Each row below holds a small network's activations on one input, seen along a few directions.
In each table, some parts of the input vary, and every possible input appears once, in random order.
Descriptions start from the smaller parts, as in this example, which fits no table here: line(4) and (point or line(9) or (values(3) and ring(8))).
Shared parts are said once, and a part with two or three values counts as separate values.

Other details of the inputs vary at random and push rows far along two fixed directions, the same in every table; ignore that.

A family of inputs:
x1: [ 1.80 -2.01  0.29 -1.97 -0.65 -1.32  0.55 -1.19 -2.09  0.68  2.62  2.50]
x2: [-1.45 -3.09  4.88  6.21 -0.07  1.60 -4.32 -1.56 -0.58 -2.65 -4.69 -2.01]
x3: [ 0.20 -0.53 -2.49  2.37  0.03  0.86  0.25 -0.14  0.19  0.35  1.40  0.55]
x4: [-0.26 -0.10 -2.88 -1.48  1.50 -0.66  0.12 -2.24  0.50  1.50  0.98 -1.45]
x5: [-4.25 -4.44  6.88  2.95 -0.74  0.87 -1.58 -2.31 -0.04  0.23 -4.52 -2.08]
x6: [ 2.32 -1.37 -0.93  0.28 -2.38  1.95  0.65 -0.97  0.41 -0.26  2.53 -0.60]
x7: [ 2.31 -0.39 -2.51 -0.05 -0.72  2.22 -0.57 -0.42 -0.51 -0.56  0.85 -1.04]
x8: [ 0.37 -1.11 -3.14 -0.12 -0.47  1.08  0.01  0.24 -0.37  0.76  0.80 -0.52]
x9: [-0.44  0.61 -1.54  1.18  1.50  1.46  1.83 -1.54  0.14  1.19  1.16  0.47]
x10: [ 0.38  7.79  3.20 -5.77  0.29 -4.25 -0.27  8.92 -0.58 -3.26 -3.86  2.54]
x11: [ 0.42 -1.78 -1.74  0.03 -2.22  0.76  1.31 -0.10  0.65  1.20  2.61  0.14]
x12: [-0.39  0.66 -2.22  0.80  2.14 -0.84  0.39 -2.45  1.22  0.95  1.71 -0.11]
x13: [ 2.58  0.79 -6.38 -3.55 -0.31 -0.49  3.89 -2.99  1.83  3.49  7.35  0.47]
x14: [-1.58  8.96  2.52 -4.90  0.05 -1.81  2.10  8.61  2.25 -1.90 -4.53  0.17]
x15: [-2.00 -3.99  6.06  4.02  2.06 -1.45 -4.37 -1.88 -3.02 -1.73 -4.40  0.96]
Description of these inputs: values(3) and (point or line(4)).
Question: The inputs of x12 and x13 match in every part but the values(3) part. If x2 is changed in the same way as x12 into x13, which row does it become?
Answer: x6
Question: Change only the line(4) part in x14. List by row number the other rows that result.
Answer: x4, x7, x8

A family of inputs:
x16: [ 0.93 -2.36 -1.11 -0.04 -0.44  1.13 -0.49 -0.86 -1.82  0.86  0.68  0.24]
x17: [-0.18 -2.25  0.05  0.24 -0.74  1.26  1.06 -1.33 -0.11  1.14  1.46 -0.04]
x18: [-4.76 -4.04  8.60  5.11  1.95 -1.05 -5.23 -2.24 -1.41 -1.65 -7.83 -1.74]
x19: [ 0.41  2.64 -3.44 -1.83 -0.64  1.52  2.43  1.55  1.90  0.97  1.07 -1.33]
x20: [-0.74  1.91  1.59 -2.25  0.58 -1.18  0.37  1.58 -0.25  0.22 -1.44  0.30]
x21: [ 0.53 -1.25 -1.47  0.68  1.82  0.21 -0.56 -1.63 -1.60 -0.11  0.65  0.84]
x22: [ 1.22  2.50 -1.74 -0.53  0.00  0.29  2.31  1.51  1.11  0.21  2.83  1.56]
x23: [ 0.42 -1.98 -0.14  0.67 -0.78  0.25  0.15 -1.73  0.63  0.49  2.04 -0.28]
x24: [-0.94 -1.94 -0.36 -0.12 -0.14  0.11  0.99 -1.95 -0.38  1.69  0.91  0.16]
x25: [-0.35 -1.67 -0.44  0.36 -0.18 -0.92  0.09 -2.31  0.39  1.03  1.35 -0.10]
x26: [-0.26 -0.96 -2.01  1.10 -0.43  1.39 -0.33 -1.89  1.69  0.61  0.42 -2.53]
x27: [ 1.43 -1.99 -1.06  0.39 -0.49  0.05 -1.42 -1.09 -1.09  0.10  1.00 -0.04]
x28: [-1.16  2.56  1.13  0.13  0.53 -1.46  0.70  1.77  0.97 -0.38 -0.93  1.14]
x29: [-0.56 -0.39 -2.52  2.41  0.69  2.20  0.23 -1.85  1.06  0.69  0.51 -1.79]
x30: [ 1.03 -1.18 -0.54  2.09 -0.19  1.39  0.07 -1.49 -0.77 -0.22  1.08  0.60]
x31: [ 1.35  1.65 -2.67 -3.49  0.52 -0.23  1.56  1.42 -0.91  0.29  1.68  1.24]
x32: [ 0.77 -1.93 -1.13 -0.50  0.76 -0.59 -1.10 -1.83 -1.14 -0.17  0.81 -0.04]
x33: [ 0.40  4.07  2.85 -1.55 -1.87 -1.57 -0.21  4.67  1.44 -2.62 -2.10  0.30]
x34: [ 0.21  4.37  1.81 -0.61 -0.03 -1.37 -0.67  5.38  0.12 -2.20 -2.59  1.23]
x35: [-0.18  3.64  2.93 -1.90 -1.80 -0.53  0.68  4.92  0.68 -1.91 -2.57  0.52]
x36: [ 0.42 -1.39 -0.33 -0.37  0.90 -0.91 -0.63 -2.59 -0.52  0.99  0.98 -0.23]
Question: The inputs of x18 and x36 match in every part but one. If x30 is changed in the same way as x18 into x36, which row does it become?
Answer: x33
Question: Describe the family of inputs behind these rows.
Answer: values(3) and (point or ring(6))
Question: Change only the values(3) part in x17. List by row number the other rows that result.
Answer: x22, x23

A family of inputs:
x37: [-0.42  0.30  1.18 -0.02  2.32 -1.07 -0.76 -0.96 -0.45  0.47 -1.26  0.06]
x38: [-0.04 -0.71  1.06  1.27  0.51 -1.23 -1.25  0.37 -0.79 -1.50  0.11  1.25]
x39: [ 0.41 -1.45  0.93 -0.16 -0.81  1.54 -0.18  0.91 -1.05 -0.99 -1.30 -0.05]
x40: [ 0.59 -0.54  0.43  0.96  0.86 -1.07 -2.15  0.43 -0.96 -0.60 -0.94  0.94]
x41: [ 0.18 -1.53  1.61 -0.25 -0.83 -1.45 -1.43  0.68 -1.01 -0.16  0.02  0.48]
x42: [-1.15  0.15  1.84  0.24  1.92 -1.06 -0.05 -1.16 -0.21 -0.38 -0.24  0.51]
x43: [-2.31 -0.74  1.02 -0.04 -0.40 -0.11  0.13  0.12  1.03  1.42 -0.68 -1.07]
x44: [-0.09  0.34 -0.16  0.90 -0.78  0.76 -1.26 -0.34  0.54 -0.91 -1.28 -2.14]
x45: [ 0.58 -0.17  0.48  1.62  0.41  1.69 -0.99  0.82 -0.97 -0.41 -1.38  0.47]
x46: [-2.07 -1.01  0.12 -0.56  0.10  0.06  0.31 -0.05  0.99  0.41 -1.56 -1.25]
x47: [-0.42  0.27  0.77  2.19 -0.28  0.76 -0.54 -0.18  1.56 -1.48 -0.15 -1.17]
x48: [ 2.50  9.77 -2.30 -6.90 -0.21 -3.12  5.16  5.76  2.34  0.19  3.06  3.50]
x49: [ 0.34  0.46  0.06  1.89  0.09  0.78 -1.31  0.00  1.37 -0.57 -1.17 -1.61]
x50: [ 4.24 -4.39 -8.81 -0.49 -0.58  3.64  2.46 -6.40 -0.06  3.04  8.06 -0.82]
x51: [ 0.18 -0.60  0.20 -0.05 -0.04 -1.09 -2.09  0.13 -1.75 -0.95 -1.09  0.38]
x52: [-0.18 -0.51  1.27  0.61 -1.65  0.59 -0.74  0.18  1.35 -0.12 -0.10 -1.85]
x53: [-0.11 -0.29  1.21  1.94  0.05  1.49 -0.07  0.82 -0.76 -1.35 -0.39  0.77]
x54: [-0.97 -0.59  2.37 -1.40  0.57 -1.13 -0.31 -0.85 -0.36  1.01 -0.29 -0.07]
x55: [-2.50  0.05  0.48  1.56  0.94 -0.02  0.41 -0.21  1.18  0.04 -0.67 -0.46]
x56: [ 3.49  8.65 -2.81 -6.19 -2.01 -0.54  4.70  8.51  1.39 -0.42  3.32  2.60]
x57: [ 0.00  0.11  1.14  1.61 -1.66  0.39 -0.02 -0.57  1.64 -0.52 -0.41 -0.89]
x58: [-0.94  0.22  1.06 -0.97  1.41 -1.07 -0.76 -1.25 -1.24  0.10 -1.52 -0.48]
x59: [ 0.16 -0.20  0.36  0.59 -0.45  1.59 -0.93  0.59 -1.77 -0.80 -1.61 -0.14]
x60: [-2.18  0.10 -0.46  0.32  0.50 -0.10 -0.16 -0.28  0.09  0.55 -1.84 -1.56]
x61: [-2.14  0.01  0.97  0.95 -0.47 -0.36  0.82 -0.49  1.35  0.98 -1.07 -0.12]
x62: [ 2.51 -3.46 -9.55  0.76  1.98  2.75  2.93 -6.40 -0.51  5.08  7.47  0.10]
x63: [-0.74 -0.89  1.50 -1.87  1.04 -0.91 -0.20 -1.05 -0.41  0.01 -1.17 -0.17]
x64: [ 0.39 -1.80  0.80 -0.79 -0.38 -1.11 -1.45  0.47 -1.04 -1.15 -0.87  0.52]
x65: [ 0.33 -0.94  1.59  0.81 -0.85 -1.67 -0.78  0.02 -0.72 -0.60 -0.36  1.37]
x66: [ 0.34 -0.59  1.64  1.47 -1.31  1.07  0.50  0.38 -0.75 -0.39 -0.69  0.88]
Question: Describe the family of inputs behind these rows.
Answer: ring(5) and ring(6)
Question: The inputs of x55 and x46 match in every part but the ring(6) part. If x53 is changed in the same way as x55 into x46, which row does it become?
Answer: x39

A family of inputs:
x67: [-3.28 -5.01  4.95  7.37  0.04  2.61 -3.75 -3.83  0.76 -2.21 -4.72 -3.78]
x68: [-2.17 -0.82  7.83  3.43 -3.17 -0.63 -3.51  4.33  0.07 -3.08 -6.31 -0.48]
x69: [-2.34 -1.85  9.13 -1.21 -1.35 -2.15 -3.20  2.82 -2.18 -3.17 -6.78  0.06]
x70: [ 2.25 -0.72 -8.75  1.59  0.95  3.83  1.40 -3.08  0.74  1.20  4.70 -1.37]
x71: [-3.58  6.30  3.51 -2.53 -0.83 -2.45  2.43  6.11  3.70 -0.18 -3.28 -0.04]
x72: [-4.22 -6.87  5.21  6.56 -1.94  2.25 -3.17 -2.77  1.16 -1.20 -4.24 -3.75]
x73: [ 1.25 -3.06 -4.55 -1.50  0.53 -1.16  2.12 -4.55 -0.58  3.61  6.40  1.75]
x74: [-0.01 -9.34  0.85  3.08  0.14  1.21 -1.60 -6.19 -4.22  1.36  2.01  1.52]
x75: [-2.83  8.09  0.93 -2.01  2.21 -2.05  0.76  5.94  2.56 -1.07 -4.97 -0.70]
x76: [ 4.52  3.62 -2.83 -4.37 -3.74  0.65  2.48  4.30  0.42  0.06  3.29  1.19]
x77: [ 4.82 -1.56 -5.21  2.13 -0.45  2.92  0.86 -3.37 -1.68  1.22  5.77  1.38]
x78: [ 2.06  5.67 -2.84 -4.00  1.95 -3.10  2.51  1.47  1.17  0.57  3.47  2.67]
x79: [ 1.91 -3.04 -4.19 -3.80 -0.02 -0.92  1.93 -5.01 -1.02  3.62  5.76  0.34]
x80: [ 3.64  4.64 -2.11 -3.46  1.36 -1.14  2.31  2.96 -1.40 -1.14  3.39  4.17]
x81: [ 0.62 -7.50 -1.67  3.61  3.39  1.66 -3.48 -6.29 -5.23  0.57  0.46  0.66]
x82: [-2.48  8.08  3.22 -1.71  1.20 -2.12  1.81  5.11  3.33 -1.09 -3.80 -0.05]
x83: [ 4.44 -1.39 -7.61  1.73  0.54  3.03 -0.19 -2.55 -2.38  1.32  4.72  0.82]
x84: [-2.94  6.22  3.87 -4.78 -1.29 -2.11  2.19  5.65  3.37 -0.10 -3.72 -1.40]
x85: [-4.03 -5.74  4.12  4.43  3.69 -1.81 -5.86 -4.83 -2.18 -0.33 -5.72 -2.00]
x86: [ 2.33  4.29 -3.88 -4.57 -3.19  1.47  3.98  3.77  3.58  0.05  3.54 -1.01]
Question: The inputs of x84 and x69 match in every part but one. If x75 is changed in the same way as x84 into x69, which row does it become?
Answer: x81
Question: Describe the family of inputs behind these rows.
Answer: line(4) and ring(5)
Question: Change only the ring(5) part in x74. List by row number the other rows that result.
Answer: x68, x71, x72, x73
Question: Change only the ring(5) part in x80. List by row number the other rows that result.
Answer: x67, x77, x78, x82
